These are the activations of a small neural network, seen along a few directions. Each row is one input.
Each table varies a few parts of the input and shows all the possible inputs, shuffled.
Descriptions start from the smaller parts, as in this example, which fits no table here: one of 4 places along a line, together with either a single point or one of 9 places around a ring or (one of 3 separate values, together with one of 5 places around a ring).
Shared parts are said once, and a part with two or three values counts as separate values.

Other details of the inputs shift rows strongly along two fixed directions, in all tables alike. That doesn't count.

Table:
R1: [ 30 -17  15  19 -16  -1  22   0  -5 -10 -21  -2  -2]
R2: [-53   6 -39 -17   4 -18 -28  15  20  21  32  23 -10]
R3: [ 24   5   9   6  -3  11  17  -2 -14  -8 -22 -15   8]
R4: [ 25   1  20   6   8  10  17 -19  -9  -7 -14  -8   3]
R5: [  2  -2   9  -5  -9  10 -42  13  21  -1  42 -24  10]
R6: [-48 -12 -31   0 -12 -28 -24  21  23  19  29  38 -22]
R7: [ 22   2  12   8   2  19  13  -3  -9  -8 -25 -12   3]
R8: [-35  13 -41  -1  12 -12  30   3 -15  13 -25  35 -19]
R9: [-36  14 -37  -8  11 -21  33  -4 -16   8 -23  36 -15]
R10: [ 26   4  16   5   3   2  21 -18 -14  -8 -12 -12   7]
R11: [ 22   0  15   3   1  10  16  -9 -12 -13 -22 -11  10]
R12: [ 28   2   8   8   3  15  18  -5 -13 -11 -17 -15   3]
R13: [  2  -5  10  -5  -7  13 -46  12  20   0  41 -22   8]
R14: [-37  11 -30  -5  19 -22  33  -6 -15  11 -21  37 -19]
R15: [  3  -1   5 -11 -14   0 -41  11  20   1  39 -26  20]
R16: [-28  -3 -37   8  -6 -31  39   6  -8  11 -21  43 -27]
R17: [ 21  -1  18   3   3  14  13 -10  -9 -12 -24  -9   6]
R18: [  1  -5  20  -7  -4   5 -45   0  21   4  45 -16  12]
R19: [ 25   2  17   6   6   6  20 -18 -12  -8 -13  -9   6]
R20: [  5 -21  15   7 -26  -6 -36  17  28  -1  35 -10   5]
R21: [ -3  -4  12  -4 -11  13 -48  15  20   3  34 -20  12]
R22: [  3   1   5  -6 -13   2 -37  13  16  -2  43 -27  15]
R23: [ 23   2  20   3   3   2  20 -12 -14 -10 -19 -14   9]
R24: [-53   4 -38 -17   6 -15 -32  15  19  22  31  26 -13]
R25: [ 21  -3  19   2   5  17  10 -10 -10 -11 -24  -7   4]
R26: [-37   8 -26  -5  24 -15  27  -6 -13  13 -24  42 -25]
R27: [ 21  -1  24   4   9   9  16 -12  -9  -9 -21 -10   4]
R28: [ 27   0   8   3   3  12  15  -7 -10  -8 -22 -14   7]
Each input here is: one of 4 places along a line, together with either a single point or one of 6 places along a line.
Changing only the place on the line of 4 turns R2 into R24. The same change can be made to R27. Which row results?
> R26
List by row number the other rows that have the place on the line of 4 in common with R8.
> R1, R11, R12, R14, R19, R28
Start at R10 and move only the place on the line of 4, one step at a time. The first step leads to R19. Which rows follow, in order?
> R4, R18

Table:
R29: [-42  -1 -50  -4  -8 -24  -3  20  15  16  18  31 -25]
R30: [ 30 -11  24  13 -16 -16  30  -6 -10 -15 -18  -9   9]
R31: [  7 -14   2  -1 -22   1 -43  23  22   2  39 -19  10]
R32: [ 23   3  27  -2  10  23   5 -14 -15 -17 -26 -15   9]
R33: [ -6  -3  15 -19  -5   7 -47   2  22   2  38 -18  21]
R34: [-52  10 -38 -16  16 -23 -12  -4  10  27  18  34 -13]
R35: [-55  15 -45 -25   8 -20  -8   6   5  19  15  27  -4]
R36: [ 25   9  18   0  14  22  13  -2 -14 -11 -24 -28  11]
R37: [  0   3   4 -13  -6  -1 -43   2  20   8  41 -25  23]
R38: [ 32 -10  13  18 -14  14  17   2  -7 -14 -25 -12   6]
R39: [ 24   9  18  -4   5  22   8  -8 -19 -17 -26 -23  14]
R40: [-19  24 -33   3  25  -8  55 -16 -33   8 -29  28 -23]
R41: [ 32   4  24   4  12  16  14 -20 -11 -12 -15 -13   7]
R42: [ -4 -12  19   6 -24   1 -43  18  25   5  35  -8   6]
R43: [-45  -8 -40  -4   1 -22 -11  16  12  21  15  41 -26]
R44: [-11  -5 -33  12  10 -11  50  -5 -12   4 -43  43 -39]
R45: [ 33  10  15   2   7  14  17 -14 -14 -14 -14 -21  13]
R46: [ -1 -20  26   1 -24 -26 -30   8  24  -2  41  -8  12]
R47: [ 30   6  25   9  13  18  17 -21 -17  -9  -7 -16   1]
R48: [-19   8 -31  14   0 -12  51   3 -23   9 -47  39 -26]
R49: [ 30 -16  22  20  -8  15  14  -3  -4 -13 -25  -5   1]
R50: [-11   1  17 -13   6  10 -50  13  23   4  39 -24  13]
What do these inputs look like to the network?
> one of 2 separate values, together with either a single point or one of 4 places along a line or one of 6 places along a line
Changing only the choice among 2 separate values turns R41 into R45. The same change can be made to R49. Which row results?
> R38
Which other rows does R48 become when the choice among 2 separate values takes its other values? List them by row number.
> R42

Table:
R51: [-8 -4 -4 -1 -5 -7 -9  2  8  4 12  7 -2]
R52: [ 20  -1  15   2   3  11   3 -10  -5  -6  -7 -11   6]
R53: [-8 -3 -4  1 -3 -7 -7  5  7  4 15  5 -5]
R54: [-11  -4   0   0  -5  -7 -10   6   8   4  10   6  -1]
R55: [-10   5 -12  -4   2   2  -9   5   4   6   9   0  -1]
R56: [ 20  -5  12   8  -7  10   5   1  -4  -9 -11 -10   4]
R57: [-18  10 -22   2  21  -7  45 -11 -23   6 -44  34 -21]
R58: [-10   3  -4  -3   5  -2  -9   1   4   4  14   2  -3]
R59: [ 18  -1  14   0   3  12   2  -4  -4  -8 -11 -14   7]
R60: [ 18   1  12   3   0  15   2  -2  -6  -8 -11 -13   6]
R61: [-12   7  -4  -8   2  -9  -6  -1   1   4  14   0   5]
R62: [ 20  -2  16   5  -6  -1  11  -6  -5  -8  -5 -12   9]
R63: [-10  -4  -6  -3  -5  -7 -10   8   8   3   8   5  -1]
R64: [ -7  -2 -11   0  -6  -3  -8   9   7   5  10   2  -3]
Changing only one part turns R53 into R58. The same change can be made to R56. Which row results?
> R60
What do these inputs look like to the network?
> one of 2 separate values, together with either a single point or one of 6 places along a line
